[ -8  10 -52 -40  23  29   6 -31] -> Y
[ -8  10 -52 -40  23  29   6   7] -> T
[  15   21  -74 -103    7  -12  -60  -35] -> D
key -> tag
[21] -> J_86
[10] -> J_303
key Y 2:  => J_303
asked: [ -8  10 -52 -40  23  29   6   7] => T
asked: [ -8  10 -52 -40  23  29   6 -31] => Y
asked: [  15   21  -74 -103    7  -12  -60  -35] => D

[-14  12  61  41 -38 -51   4 -15  28 -13  62 -38 -28 -35   3  31 -40 -22
 -20 -39 -15 -44  -8 -12  67  49 -25  62  -2 -40 -18 -11 -17  -7  68 -11
 -47  14 -39] = U
[ 47  25  43  -1   6  -7 -71  12  35 -46 -67 -16   1 -56  23  57  -2  40
  46   1  55   0 -73   5 -88  44 -80  40 -57 -16  41  42 -77  54  51  47
  -7  15 -29] = S
[-18  -2  -4  15  13  13   9  -3 -24  11 -33  10   3  28  -9  49   3  -1
  -8   7  -7  12  14   7 -37 -15  26  -5  11  10  -7 -17  21 -12 -24  -6
  18 -15  19] = V
[-36 -12   2  24  31  20  12   5 -16  13 -15  11   7  25 -13  62   8  -9
 -23   9 -21  24  14   0 -25  -3  22  -1  14  12 -14 -29  20 -20 -15 -20
  19 -19  21] = W
[ 47  25  43  -1   6  -7 -71  12  35 -46 -67 -16   1 -56  23  57  -2  40
  46   1  55   0 -73   5 -88  44 -80  40 -57 -16  41  42 -77 -46  51  47
  -7  15 -29] = G
tags:
[12] -> J_113
[-12] -> J_825
[31] -> J_95
[11] -> J_716
[67] -> J_257
[-13] -> J_63
key U 10:  => J_63
asked: [ 47  25  43  -1   6  -7 -71  12  35 -46 -67 -16   1 -56  23  57  -2  40
  46   1  55   0 -73   5 -88  44 -80  40 -57 -16  41  42 -77 -46  51  47
  -7  15 -29] => G
asked: [-18  -2  -4  15  13  13   9  -3 -24  11 -33  10   3  28  -9  49   3  -1
  -8   7  -7  12  14   7 -37 -15  26  -5  11  10  -7 -17  21 -12 -24  -6
  18 -15  19] => V
asked: [ 47  25  43  -1   6  -7 -71  12  35 -46 -67 -16   1 -56  23  57  -2  40
  46   1  55   0 -73   5 -88  44 -80  40 -57 -16  41  42 -77  54  51  47
  -7  15 -29] => S

[ 81  38 -96 -23 -90] = K
[ 77  25 -19  83 -60] = X
[-92 -31  35 -62  67] = M
[ 80  27 -21  52 -72] = E
[-68 -89 -25 -90 -77] = B
[-45 -39  93  41 100] = Q
[-48 -77 -53  -4  80] = Z
[-68 -89 -25  -3  81] = C
[102  11 -34  98 -25] = F
Table of tags by key:
[-49] -> J_241
[-77] -> J_562
[101] -> J_117
[-48] -> J_765
[-4] -> J_839
[102] -> J_219
key Z 1:  => J_765
asked: [-92 -31  35 -62  67] => M
asked: [-45 -39  93  41 100] => Q
asked: [-68 -89 -25  -3  81] => C
asked: [-48 -77 -53  -4  80] => Z
asked: [ 77  25 -19  83 -60] => X

[  8   4  13   5 -39  32  31   6   5  11  38  -8  10   2 -18  -9 -27] -> Siv
[ -2 -13  54 -16  28   6  32  11  45   2  16  16   9  14  22   2  10] -> nop
[  0   0  -8   5 -24 -13   7   0 -12 -10  43 -10  18  10  -7  -7  11] -> tig
[ 25 -25 -64  -1 -13 -13  27  -9 -10  10   9  12  13  -4  10 -12 -30] -> buz
[ 13   9 -12   0  33  -9 -26 -34   7  -2   5  -3   4  -6  31 -12   2] -> muz
[ -6   9  36  -3   8  16  -7  -4  20  -8  87 -13  11  -2 -28  -1  21] -> makub
[ 10  14  27 -14  13  19 -51 -60  -7   1  67   5   4 -12  51 -12  -6] -> nel
[  1  11 -25  -8 -16  14  -7  -5  -8   5 -47  41  14   0 -25 -19   0] -> mamu
[ 28  23 -22  -2 -27   2 -28 -14  23  25  10  17   8  11   7  26   6] -> gezi
[ -1  -8 -22   9 -26   5  -3  49 -22   4 -23  54 -14  -1   1 -16  -3] -> mar
[-13  14  11  -3 -59  13  92  43 -11 -10  27  -6  -1  10  41   7 -18] -> gup
[ -2  -1 -28 -22  33   2 -31  80 -31  -4  28 -33  -2  17 -32   9 -16] -> Dit
tags:
[28] -> J_139
[-17] -> J_997
[-16] -> J_867
[6] -> J_475
[27] -> J_400
key Dit 17:  => J_867
asked: [  8   4  13   5 -39  32  31   6   5  11  38  -8  10   2 -18  -9 -27] => Siv
asked: [ -2  -1 -28 -22  33   2 -31  80 -31  -4  28 -33  -2  17 -32   9 -16] => Dit
asked: [  0   0  -8   5 -24 -13   7   0 -12 -10  43 -10  18  10  -7  -7  11] => tig
asked: [ 25 -25 -64  -1 -13 -13  27  -9 -10  10   9  12  13  -4  10 -12 -30] => buz
asked: [-13  14  11  -3 -59  13  92  43 -11 -10  27  -6  -1  10  41   7 -18] => gup

